Each row below holds a small network's activations on one input, seen along a few directions.
Each table varies a few parts of the input and shows all the possible inputs, shuffled.
A made-up example of a description, with smaller parts first: line(4) and (point or ring(9) or (values(2) and ring(8))).
Shared parts are said once, and a part with two or three values counts as separate values.

Other details of the inputs shift rows strongly along two fixed directions, in all tables alike. That doesn't count.
To show where, the next rows are all for the same input, with only those details redrawn:
[31 27 -41 -37 28 -18 15 -52 -20 28 -12 4 20 -12]
[-30 -46 13 55 30 -36 -15 29 -3 -36 -18 -15 18 27]
[-17 -39 -2 50 36 -45 -14 6 -4 -27 -31 -11 32 27]
[43 32 -53 -42 36 -26 14 -74 -20 34 -24 8 35 -14]

Table:
R1: [-29 20 44 -34 -39 62 -10 64 -1 -7 35 9 -69 -29]
R2: [-26 17 20 -51 -33 49 -2 45 11 1 15 25 -35 -11]
R3: [-27 -56 38 55 -47 -2 -31 -5 36 -26 -31 -23 41 47]
R4: [9 25 -2 -16 8 1 11 5 -28 17 20 -18 -33 -21]
R5: [-20 -31 5 68 23 -31 -25 35 12 -40 -6 -1 26 29]
R6: [-12 -28 5 81 18 -42 -32 30 6 -39 -6 -11 11 15]
R7: [11 11 14 -6 -27 43 30 12 21 5 31 16 -47 -16]
R8: [-10 13 28 -10 -22 53 18 40 8 9 49 12 -54 -46]
R9: [31 27 -41 -37 28 -18 15 -52 -20 28 -12 4 20 -12]
R10: [-37 11 61 -40 -91 87 1 62 4 23 70 -27 -51 -28]
R11: [46 24 -27 -25 15 -20 17 -60 -15 16 -11 -5 -7 6]
R12: [-17 -38 23 50 -6 -9 -35 19 29 -51 -51 5 8 44]
R13: [-2 -31 11 78 11 -37 -21 18 20 -44 -8 -7 0 44]
R14: [-46 7 49 -55 -92 79 12 59 14 22 60 -8 -26 -17]
R15: [-26 -54 21 65 13 -17 -12 28 27 -27 -21 24 32 17]
The inputs of R2 and R12 match in every part but one. If R5 is changed in the same way as R2 into R12, which row does it become?
> R13
Describe the family of inputs behind these rows.
> values(3) and (point or line(4))
Which other rows does R8 become when the values(3) part takes its other values? List them by row number.
> R7, R15

Table:
R16: [-16 -3 22 -12 -32 27 -8 14 8 4 8 -9 -1 1]
R17: [7 11 5 -5 -18 16 3 8 6 -1 14 3 -25 -3]
R18: [-4 7 3 -4 3 6 15 23 -17 4 33 -11 -27 -9]
R19: [-16 -1 18 -13 -36 23 -5 12 8 4 9 -6 -2 -2]
R20: [2 8 9 -2 -15 25 11 15 10 0 23 8 -27 -13]
R21: [-50 -60 43 60 -20 -7 -30 49 19 -42 -21 -20 19 40]
R22: [-29 -42 24 56 20 -25 -14 40 -8 -39 1 -25 -3 25]
R23: [10 -49 -12 84 39 -74 -38 -42 24 -39 -82 1 73 52]
R24: [37 36 -40 -46 24 -8 11 -53 -12 33 -18 23 15 -22]
R25: [-9 10 3 -18 0 15 5 25 -8 -1 17 4 -24 -11]
R26: [-21 -4 19 -14 -34 33 3 16 10 10 20 2 -6 -9]
R27: [-3 5 4 -3 4 4 16 21 -18 2 26 -12 -29 -9]
R28: [67 50 -78 -57 47 -40 4 -119 -10 48 -57 27 59 -15]
R29: [39 30 -43 -29 25 -24 12 -55 -22 27 -7 -2 18 -12]
R30: [-9 8 3 -15 2 21 11 27 -5 2 22 10 -23 -21]
R31: [-9 11 6 -23 0 14 8 20 -10 -3 13 3 -26 -5]
R32: [-3 -57 -3 100 37 -69 -39 -23 31 -41 -70 5 69 47]
R33: [41 38 -48 -44 27 -12 10 -60 -10 36 -19 25 26 -20]
R34: [-8 6 14 -26 -33 29 4 6 8 17 18 2 -2 -9]
R35: [-25 -29 14 50 17 -20 -3 35 -6 -26 9 -16 -1 12]
R36: [-9 6 17 -26 -36 31 3 8 6 15 14 -2 -7 -10]
R37: [6 9 10 -4 -16 20 7 11 6 -1 16 6 -29 -7]
R38: [-4 2 2 -8 5 1 13 17 -18 -5 22 -17 -24 1]
R39: [8 7 7 -2 -11 14 1 5 7 -4 8 1 -23 1]
Describe the family of inputs behind these rows.
> line(4) and line(6)
The inputs of R33 and R30 match in every part but the line(6) part. If R32 is changed in the same way as R33 into R30, which row does it become?
> R20
Which other rows does R35 become when the line(6) part takes its other values? List them by row number.
> R18, R22, R27, R29, R38
